Each row below holds a small network's activations on one input, seen along a few directions.
Each table varies a few parts of the input and shows all the possible inputs, shuffled.
A made-up example of a description, with smaller parts first: one of 2 separate values, together with either a single point or one of 11 places along a line or (one of 6 places along a line, together with one of 8 places around a ring).
Shared parts are said once, and a part with two or three values counts as separate values.
In the rows, zero is written as 128.

Other details of the inputs vary at random and push rows far along two fixed directions, the same in every table; ignore that.

Table:
row 1: [130 133 134 121 139 123 137 134 121 124 134 136 133 134 135]
row 2: [132 114 117 134 129 123 135 134 121 113 126 122 122 125 131]
row 3: [125 133 138 124 136 131 137 142 115 135 137 139 128 127 124]
row 4: [140 116 131 131 125 131 134 130 123 115 130 109 123 139 121]
row 5: [121 133 130 123 138 127 139 141 120 129 137 140 133 123 132]
row 6: [122 132 128 123 139 126 138 139 118 129 136 141 131 125 133]
row 7: [123 133 113 136 141 131 128 133 125 133 113 124 135 122 138]
row 8: [123 138 122 136 139 126 131 134 132 124 112 124 138 120 143]
row 9: [130 121 128 134 126 120 139 136 130 104 125 122 126 122 135]
row 10: [141 115 128 131 126 130 133 129 121 115 129 110 122 140 122]
row 11: [134 120 134 132 125 126 138 133 131 107 128 115 129 130 130]
row 12: [132 132 132 121 140 122 136 133 119 125 133 136 132 136 136]
row 13: [124 136 130 134 135 145 130 137 128 141 122 114 134 129 121]
row 14: [186 166  87 108  22 184  84 111 183 120 153 188  98 116 134]
row 15: [126 134 129 123 141 117 137 137 119 122 131 143 131 126 140]
row 16: [129 117 122 134 127 126 137 136 125 113 128 121 125 123 129]
row 17: [120 135 118 136 139 133 131 136 129 132 116 123 137 120 136]
row 18: [130 129 132 121 138 134 134 138 110 140 139 133 124 138 121]
row 19: [ 69 100 161 111 117  60  86  49 158 158 139 153 127 108 110]
row 20: [132 133 139 120 137 131 136 135 119 132 140 129 131 141 125]
row 21: [127 133 125 134 137 143 128 135 124 142 119 115 132 132 123]
row 22: [186 179  72 107  37 194  71 104 179 145 141 186 104 127 140]
row 23: [135 115 127 134 125 129 135 137 118 118 126 121 119 127 121]
row 24: [127 137 127 134 138 131 130 132 133 127 115 118 140 128 138]
row 25: [143 114 126 131 127 129 133 128 119 115 128 111 120 142 123]
row 26: [137 119 136 131 123 133 137 133 127 114 132 108 125 137 120]
row 27: [130 136 129 133 136 139 128 132 130 134 120 111 137 136 128]
row 28: [131 128 130 121 139 133 133 137 108 140 138 133 123 139 121]
row 29: [119 136 120 136 138 134 132 137 131 132 117 122 138 119 135]
row 30: [126 119 127 134 125 128 140 138 128 112 130 120 127 120 128]
row 31: [127 133 126 123 142 116 136 136 117 122 130 143 129 127 141]
row 32: [127 133 120 136 138 135 127 135 121 138 113 123 131 126 129]
row 33: [124 137 119 136 140 125 130 133 130 124 110 125 137 121 143]
row 34: [120 140 127 136 137 128 133 137 136 123 114 123 140 117 141]
row 35: [ 80  79 154 123 104  69  81  46 153 155 132 132 113 112  92]
row 36: [130 135 122 134 140 129 128 130 129 127 113 118 138 131 139]
row 37: [140 115 124 132 128 121 134 128 123 108 123 117 124 135 133]
row 38: [124 135 125 136 137 137 129 137 125 137 115 122 133 124 127]
row 39: [ 83  82 156 120 105  65  83  41 161 144 131 127 120 118 103]
row 40: [134 116 131 132 124 137 136 136 122 122 133 112 120 132 115]
row 41: [126 134 123 136 138 136 128 136 123 138 114 123 132 125 128]
row 42: [136 129 131 120 140 128 133 132 113 133 137 130 127 145 127]
row 43: [122 137 136 123 138 121 141 140 125 121 134 141 134 122 138]
row 44: [126 133 140 121 135 138 137 141 117 139 142 131 128 134 118]
row 45: [132 117 132 134 123 131 137 139 122 118 129 120 121 125 120]
row 46: [133 133 124 133 138 136 126 130 126 135 117 112 134 139 129]
row 47: [131 133 120 133 141 128 127 129 127 128 112 119 136 132 140]
row 48: [123 136 128 137 136 138 130 139 127 137 116 122 134 122 127]
row 49: [131 135 127 133 137 138 127 131 128 134 119 111 136 137 128]
row 50: [129 122 131 134 125 121 140 137 132 104 126 121 128 120 134]
row 51: [122 139 124 136 138 127 132 136 134 124 113 124 139 118 142]
row 52: [126 136 117 135 141 124 129 132 128 125 109 125 136 122 144]
row 53: [122 134 115 136 140 132 129 135 127 132 115 123 136 121 137]
row 54: [119 134 133 123 137 128 141 142 122 129 138 140 134 122 132]
row 55: [118 137 123 136 137 135 133 138 133 131 118 122 140 117 135]
row 56: [139 117 133 131 124 132 135 132 125 114 131 109 124 138 121]
row 57: [125 134 128 134 136 144 129 136 126 142 121 114 133 131 122]
row 58: [128 132 123 134 138 141 126 134 122 142 118 115 131 133 123]
row 59: [129 137 132 133 136 140 129 133 132 134 121 111 138 135 127]
row 60: [122 137 130 137 135 139 131 140 129 137 118 121 135 121 126]
row 61: [133 131 129 121 141 121 135 132 117 125 132 137 130 137 137]
row 62: [127 136 139 121 137 125 140 137 124 124 136 135 135 132 134]
row 63: [133 119 123 134 128 118 137 133 126 105 122 123 124 124 136]
row 64: [133 116 129 134 124 130 136 138 120 118 128 120 120 126 120]
row 65: [138 112 124 132 127 133 133 133 116 123 129 114 116 136 117]
row 66: [133 132 136 120 138 130 135 134 117 132 139 129 130 142 125]
row 67: [137 118 129 132 126 124 136 131 127 107 125 116 126 132 132]
row 68: [ 72  83 154 122 104  69  86  48 163 149 136 131 121 105  99]
row 69: [130 115 119 134 128 125 136 135 123 113 127 122 123 124 130]
row 70: [129 136 125 134 139 130 129 131 131 127 114 118 139 130 139]
row 71: [125 130 123 123 141 123 136 137 114 130 134 142 129 127 135]
row 72: [127 132 137 121 136 136 136 140 115 139 141 132 127 135 119]
row 73: [183 186  82 107  35 186  77 104 195 129 140 187 116 120 153]
row 74: [ 67  96 156 111 118  65  84  48 153 166 142 152 125 110 104]
row 75: [136 115 129 132 125 135 135 135 120 123 132 113 119 134 116]
row 76: [130 134 141 120 136 132 138 136 121 131 141 128 132 139 124]
row 77: [190 165  73 107  27 169  81 102 184 108 145 193  98 118 152]
row 78: [ 67  99 171 112 113  72  85  53 154 171 145 149 125 109  93]
row 79: [123 136 134 123 139 120 140 139 123 121 133 142 133 123 139]
row 80: [131 120 126 134 127 119 138 135 128 105 124 122 125 123 136]
row 81: [134 132 122 133 139 135 125 128 124 135 116 112 133 140 130]
row 82: [128 130 135 121 137 135 135 139 113 140 140 132 126 137 120]
row 83: [127 131 132 124 138 128 135 140 111 135 135 140 126 130 125]
row 84: [137 114 126 132 126 134 134 134 118 123 131 113 118 135 116]
row 85: [129 130 130 124 139 127 134 139 109 136 134 141 124 131 126]
row 86: [129 134 137 121 138 124 139 136 122 124 135 135 134 133 135]
row 87: [134 131 134 120 139 129 134 133 115 132 138 129 128 143 126]
row 88: [133 117 134 132 123 138 137 138 123 122 134 112 121 131 114]
row 89: [126 132 135 124 137 130 136 141 113 135 136 140 127 128 124]
row 90: [136 119 131 132 125 125 137 132 129 107 127 116 127 131 131]
Each input here is: one of 3 separate values, together with one of 5 places along a line, together with one of 6 places around a ring.
Question: The inputs of row 19 and row 43 match in every part but the place on the line of 5. If row 1 is changed in the same way as row 19 into row 43, which row does it become?
Answer: row 62
Question: The inputs of row 41 and row 48 match in every part but the place on the line of 5. If row 69 is changed in the same way as row 41 into row 48, which row does it become?
Answer: row 68
Question: The inputs of row 28 and row 72 match in every part but the place on the line of 5. If row 65 is changed in the same way as row 28 into row 72, which row does it become?
Answer: row 40
Question: Change only the choice among 3 separate values in row 61. List by row number the other rows that result.
Answer: row 37, row 47
Question: Change only the choice among 3 separate values in row 67. List by row number the other rows that result.
Answer: row 1, row 70
Question: Change only the place on the line of 5 in row 53. List by row number the other rows that result.
Answer: row 7, row 17, row 29, row 55
Question: Start at row 3 and move only the place on the ring of 6, one step at a time. The first step leads to row 5. Which rows follow, in order?
Answer: row 79, row 86, row 20, row 72
Question: Change only the place on the ring of 6 in row 34. List by row number the other rows that result.
Answer: row 13, row 55, row 59, row 60, row 73

Table:
row 91: [207 155 117 113  86 175 111 135 126 129 135 160 108 163 127]
row 92: [214 152  68 123 133 197 171 198  88  84 147 114 115 176 157]
row 93: [ 75 131 134 105 136  74  76  48 159 179 123 174 150 114 142]
row 94: [ 86 138 140 100 138  74  74  45 162 175 121 171 153 126 147]
row 95: [103 105  90 188 118 120  60  61 183 149  29  41 144 108 128]
row 96: [ 90 148 181 105 113  94  80  67 168 174 135 146 131 125 107]
row 97: [207 161  98 120 125 201 180 199 111  74 158  99 132 180 156]
row 98: [ 69 135 166 114 110  99  83  75 162 180 139 152 124 102  96]
row 99: [112 138 155 145 227 114 175 191  56 140  96  94 139 149 132]
row 100: [104 133 147 149 224 118 178 197  52 143  98  97 136 137 128]
row 101: [ 97  92 146 105  92  99  94  51 167 141 170 115 121 140  98]
row 102: [193 145  87 127  84 198 129 171 107 131 140 166  98 129 121]
row 103: [ 92 132 125 145 237 108 184 187  65 136  99 111 171 128 162]
row 104: [ 65 107 156 149 218  91 159 162  62 163 102 100 131 118 108]
row 105: [ 78 141 174 110 112  95  81  70 165 177 137 149 128 114 101]
row 106: [181 148  82 113  81 198 143 160 139  99 172 131 114 146 138]
row 107: [107  77 180 146 202  92 162 144  61 142 110  80 134 154  93]
row 108: [180 152 105 124  66 209 132 172 134 125 155 161 109 119 113]
row 109: [135 176  65 109  89 158  92 115 158 158 136 212 132 100 165]
row 110: [105  90 206 142 193  99 172 150  83 131 121  65 151 157  92]
row 111: [184 145  73 130 118 213 185 217 104  85 165 109 119 143 142]
row 112: [116  90 135 101 106  82  79  34 151 145 155 124 113 160 106]
row 113: [113  79 133 135 110  67 115  92 133  98 118 132 105 106 122]
row 114: [105 141 162 115 152  91  95  91 125 170 114 140 125 142 119]
row 115: [187 146  98 132  65 168 148 171 152  57 138 151 106 109 156]
row 116: [138 186 106 113  66 180  95 135 164 156 150 188 109  99 124]
row 117: [136  86 143 159 193  84 192 181  67  61  95  78 128 137 143]
row 118: [ 92  63 138 139 204  86 169 136  67 125 134  62 130 153 107]
row 119: [202 136  69 150 118 169 183 224  90  49 115 135 102 117 165]
row 120: [168 168  58 177  66 210  88 118 214 114  49  64 143 106 151]
row 121: [ 94  80 144 140  99  85 130 109 152  94 133 125 111  86 114]
row 122: [152 201 109  97  89 160  97 107 187 140 144 191 155 124 172]
row 123: [104  97 170 127 113 120 120 107 131 153 143 122 124 122  82]
row 124: [131  98 172 155 185  94 203 184  90  49 107  63 143 140 144]
row 125: [ 44 116 151 149 223  92 178 162  96 147 117 104 179 100 134]
row 126: [ 89  71 113 110  99  90  84  49 142 159 161 131 102 122  93]
row 127: [ 69 142 150 107 125  89  90  60 178 169 138 163 161 104 137]
row 128: [103  90 161 123  74  71  97  60 180  98 136 136 113 103 117]
row 129: [ 69 137 144 131 180 104 147 132 128 150 126 131 171 106 142]
row 130: [190 145 101 121  80 184 115 145 119 135 139 167 100 138 119]
row 131: [195 162 124 119  78 200 135 166 134 117 149 149 119 144 122]
row 132: [194 141 101 114  50 126  93  96 165  76 128 173  96 132 155]
Question: What is each input in this table made of?
Answer: one of 2 separate values, together with either a single point or (one of 4 places along a line, together with one of 5 places along a line)
Question: The inputs of row 98 and row 100 match in every part but the choice among 2 separate values. If row 106 is changed in the same way as row 98 into row 100, which row does it become?
Answer: row 118
Question: The inputs of row 103 and row 129 match in every part but the choice among 2 separate values. If row 104 is changed in the same way as row 103 into row 129, which row does it become?
Answer: row 116
Question: Change only the place on the line of 5 in row 96. List by row number the other rows that result.
Answer: row 97, row 110, row 122, row 124
Question: Start at row 126 and move only the place on the line of 4, one step at a time. The first step leads to row 118. Which rows follow, in order?
Answer: row 92, row 112
Question: Start at row 125 and move only the place on the line of 5, one step at a time. The first step leads to row 116. Which rows follow, in order?
Answer: row 108, row 111, row 121

Table:
row 133: [107 138 126 127 124 132 111 122 132 161 128 150 131 109 121]
row 134: [ 91 103 142 128 140  74  99  66 146 139 111 112 138 127 127]
row 135: [160 156 106 129 100 156 127 139 155 102 119 135 135 125 156]
row 136: [121 106 143 145 217 117 209 209  49  96 123  89 140 143 136]
row 137: [177 149 106 130  83 184 132 158 142 104 139 128 112 130 128]
row 138: [164 154  94 130 107 151 119 136 142 110 112 142 124 128 157]
row 139: [ 88  96 173 114 130  73 118  80 139 137 147 132 131 125 109]
row 140: [158 131 125 128  97 158 124 129 143 116 136 118 121 138 121]
row 141: [103 112 123 140 119 102 111 103 146 129 113 131 128 101 127]
row 142: [179 142  89 128  89 181 128 153 131 114 135 134 107 136 131]
row 143: [ 96  84 154 130 126  87 100  73 133 150 123 105 117 133  94]
row 144: [114 128 129 135 112 117 119 114 157 116 119 124 133 109 134]
row 145: [182 167  70 131  94 180 130 162 143  99 120 152 121 122 166]
row 146: [131 114 137 150 207 130 214 225  47  90 122  97 137 135 136]
row 147: [144 141 130 116 101 139 136 140 136 110 154 155 118 123 132]
row 148: [177 142  91 132  84 181 129 158 130 113 133 138 105 124 126]
row 149: [ 84 122 140 122 140 106 104  94 134 172 128 138 135 116 115]
row 150: [112  95 145 127 124 100 102  78 134 144 129 104 122 146 103]
row 151: [130 121 136 112 121 108 119 111 125 129 142 152 117 134 127]
row 152: [133 123 135 108 125 107 118 106 126 128 147 146 123 143 130]
row 153: [ 76 120 167 120 143  95 106  82 147 169 128 127 147 122 108]
row 154: [ 96 119 159 148 246 107 188 180  58 139 102  68 164 154 129]
row 155: [106 146 140 123 123 134 116 122 145 153 133 140 137 116 121]
row 156: [144 163 113 119 123 154 114 133 131 151 126 154 129 132 138]
Question: What is each input in this table made of?
Answer: one of 4 separate values, together with one of 6 places around a ring
Question: The inputs of row 137 and row 144 match in every part but the choice among 4 separate values. If row 148 is changed in the same way as row 137 into row 144, which row does it become?
Answer: row 141
Question: Change only the place on the ring of 6 in row 146. List by row number the other rows that result.
Answer: row 136, row 139, row 147, row 151, row 152
Question: Change only the choice among 4 separate values in row 143. List by row number the other rows that result.
Answer: row 138, row 151, row 156
Question: Change only the choice among 4 separate values in row 152. List by row number the other rows that result.
Answer: row 134, row 150, row 154
